These are the activations of a small neural network, seen along a few directions. Each row is one input.
Each table varies a few parts of the input and shows all the possible inputs, shuffled.
A made-up example of a description, with smaller parts first: one of 3 separate values, together with either a single point or one of 9 places around a ring or (one of 4 places along a line, together with one of 8 places around a ring).
Shared parts are said once, and a part with two or three values counts as separate values.
In the rows, zero is written as 128.

Other details of the inputs shift rows strongly along two fixed directions, in all tables alike. That doesn't count.

Table:
x1: [ 49 164 177  80  30 136 124 131 157 182 114 242]
x2: [171  88 107 156 175 100 183 137  79  85 107  37]
x3: [205  89 108 187 192 118 113 114 142  99 131  40]
x4: [125 155 134 142 101  26 130 173 125  69  81 180]
x5: [107 142 115 126 137 201 102  82 134 185 202  97]
x6: [197  80  97 141 208 101 161 110  94 110  90  68]
x7: [ 92 132 105 122 156 208  94  89 133 185 186 104]
x8: [187  74 114 162 195  88 192 125  96 111 111  67]
x9: [154 120 148 162  83  60 131 167 136  90  65 202]
x10: [ 65 117 125  63 131 152 167 101  84 161 190  93]
x11: [148 115 155 157  77  75 131 160 130  65  62 198]
x12: [120 158 130 104 151 210 108 121 137 177 209  90]
x13: [150 175 151 193 122  96  93 205 172  64 105 177]
x14: [151 171 128 126  95  32 108 151 124  66  76 174]
x15: [102 100 137  67 138 184 142  77 102 215 133 112]
x16: [185 103 135 196 209 145 140 159 114  74 143  45]
x17: [169 159 131 138  94  58 122 143 147  74  65 190]
x18: [ 83 108 121 121 140 188 124 110 162 182 206  93]
x19: [ 62 213 125  54  22 131 104 136 154 154 134 211]
x20: [178  92  94 129 208  74 147 119  71 102 100  52]
x21: [ 66 162 140  58  38 148  89 127 153 170 114 250]
x22: [135 161 124 153  87  50 136 183 137  74  69 170]
x23: [117 110 148  72 119 177 150  70 103 214 150 105]
x24: [ 93 114 105 100 153 201  93  95 160 181 185  94]
x25: [ 76 122 128 138 138 210 124  96 129 162 204  98]
x26: [ 90 134  91  58 136 174 142 104 101 190 159  89]
x27: [159 181 134 172 135 108  63 191 170  63  84 178]
x28: [140 124 177 158  83  74 134 149 132  74  41 190]
x29: [ 83 126 121 143 143 196 124 103 135 187 207 103]
x30: [222  67 119 154 172 101 157 106  83 122 100  66]
x31: [ 40 174 152  66  36 143 133 132 160 134 139 240]
x32: [174  69 120 198 192 128 134 127 137  77 134  42]
Each input here is: one of 4 places along a line, together with either one of 3 separate values or one of 5 places along a line.
The inputs of x20 and x4 match in every part but the place on the line of 4. If x27 is changed in the same way as x20 into x4, which row does it become?
Answer: x13
List by row number the other rows that have the place on the line of 4 in common with x14.
Answer: x3, x5, x12, x17, x19, x23, x30

Table:
x33: [166  85 133 164 112  68 142 127 118  93  51 145]
x34: [ 46 136 135  84  70 177 138 110 152 166 190 142]
x35: [ 90 165 118 135  94 126  51 146 200 103 115 213]
x36: [171  99 110 140 125  50 131 125 114  85  59 147]
x37: [183  61 135 186 226 111 190 147  68  89 123  30]
x38: [217  67 133 208 214 109 170 130  97 119 136  31]
x39: [129 115 145 140  86  80 136 119 138 107  60 179]
x40: [ 76  90 154  43 129 218 177  62  93 247 193 104]
x41: [142 147 107 129 150 115 127 128 119 148 155  90]
x42: [173 134 111 186 138  86  89 128 145  59 100 127]
x43: [ 84 173 122 106  59  90 103 149 172  84 128 199]
x44: [124 126 134 186 118 128  76 148 187  92  93 170]
x45: [123 203 149 133  69 143  76 155 165 106 115 207]
x46: [188 138 128 185 166 122  88 171 158  81  79 137]
x47: [115 160 115 103 134 175  97 102 123 159 174  98]
x48: [112 125 114  57 119 138 138 100  92 185 133 118]
x49: [ 25 150 110  62 103 158 137 120 126 156 190 154]
x50: [ 61 146 138 112  78 204  99  89 156 175 187 150]
x51: [168 107 116 140 131  49 136 116 120  83  56 145]
x52: [136 108 150 133 136 143 156 136 122 124 156  97]
x53: [ 35 177 118  50 107 161 132 136 112 166 181 143]
x54: [119  56 140  72 161 203 185  70  70 231 183  64]
x55: [132 153 111 158 105  70 106 144 160  95 120 168]
x56: [125 115 112  95 177 209 170  97  98 226 225  43]
x57: [192  93 127 122 176 118 175 112  81 140  91  78]
x58: [ 51 167 143  16  45 193 130 111 126 224 158 209]
x59: [127 112 130 183 135  75 147 162 121  57  86 130]
x60: [109 193 146 105  60 116 115 176 161  97 118 200]
x61: [169 151 117 146 133  62 123 164 127  59  94 108]
x62: [161 117 128 206 123  72 127 146 150  87  99 131]
x63: [112 177 172 152  65 142  78 146 170 105 121 213]
x64: [212  86  93 184 249 125 111 129 112 104 111  16]
x65: [178  99 111 112 178  94 158 101  78 135  91  65]
x66: [ 83 193 145 108  79 113 123 188 137  96 109 211]
x67: [146  55 128 141 232 235 142  90 112 198 201  18]
Describe the family of inputs behind these rows.
Answer: one of 5 places around a ring, together with either one of 2 separate values or one of 5 places along a line
The inputs of x46 and x35 match in every part but the place on the ring of 5. If x56 is changed in the same way as x46 into x35, which row does it become?
Answer: x55
A walk changes only the place on the ring of 5. It starts at x49 and steps to x53. List the rest of the walk in order.
Answer: x66, x37, x59

Table:
x68: [138 142 126 140 134  88 143 153 113 103 117 123]
x69: [153 146 118 163 147 126  95 145 150  98 123 118]
x70: [144 140 127 174 141 118 106 149 153  97 135 117]
x71: [102 169 157 102  65 146  99 136 161 144 110 219]
x72: [134  97 143 124 144 170 154 108 116 175 155  93]
x73: [123 131 112  93 161 148 148 116  92 158 161  85]
x74: [148 121 131 148 117  97 134 125 121 106 109 126]
x75: [139 105 128 154 135 109 125 128 133 112  93 138]
x76: [153 107 151 153 131 125 129 138 127 109  99 140]
x77: [137 134 128 169 147 126 102 147 149  87 129 120]
x78: [132 111 118 102 143 155 139  90 103 162 150  84]
x79: [ 80 156 142 113  60 124 100 134 164 147 121 220]
x80: [106 120 115 101 157 151 161 121  93 149 163  83]
x81: [116 100 123 110 141 158 151  93 103 152 153  85]
x82: [144 125 122 135 128  89 142 142 129 103 114 126]
x83: [ 64 147 132  66  89 180 106  96 146 203 162 176]
x84: [137 121 122 131 135  96 139 139 126  93 107 128]
x85: [153 130 111 125 131  98 130 142 125 105 103 125]
Describe the family of inputs behind these rows.
Answer: one of 3 separate values, together with either a single point or one of 5 places along a line
The inputs of x79 and x83 match in every part but the choice among 3 separate values. If x68 is changed in the same way as x79 into x83, which row does it become?
Answer: x73
Which other rows does x76 become when the place on the line of 5 takes its other values? List them by row number.
Answer: x75, x80, x81, x84
Which other rows does x76 become when the choice among 3 separate values takes its other values? List them by row number.
Answer: x71, x72
Which other rows does x70 become when the choice among 3 separate values takes its other values? List them by row number.
Answer: x69, x77
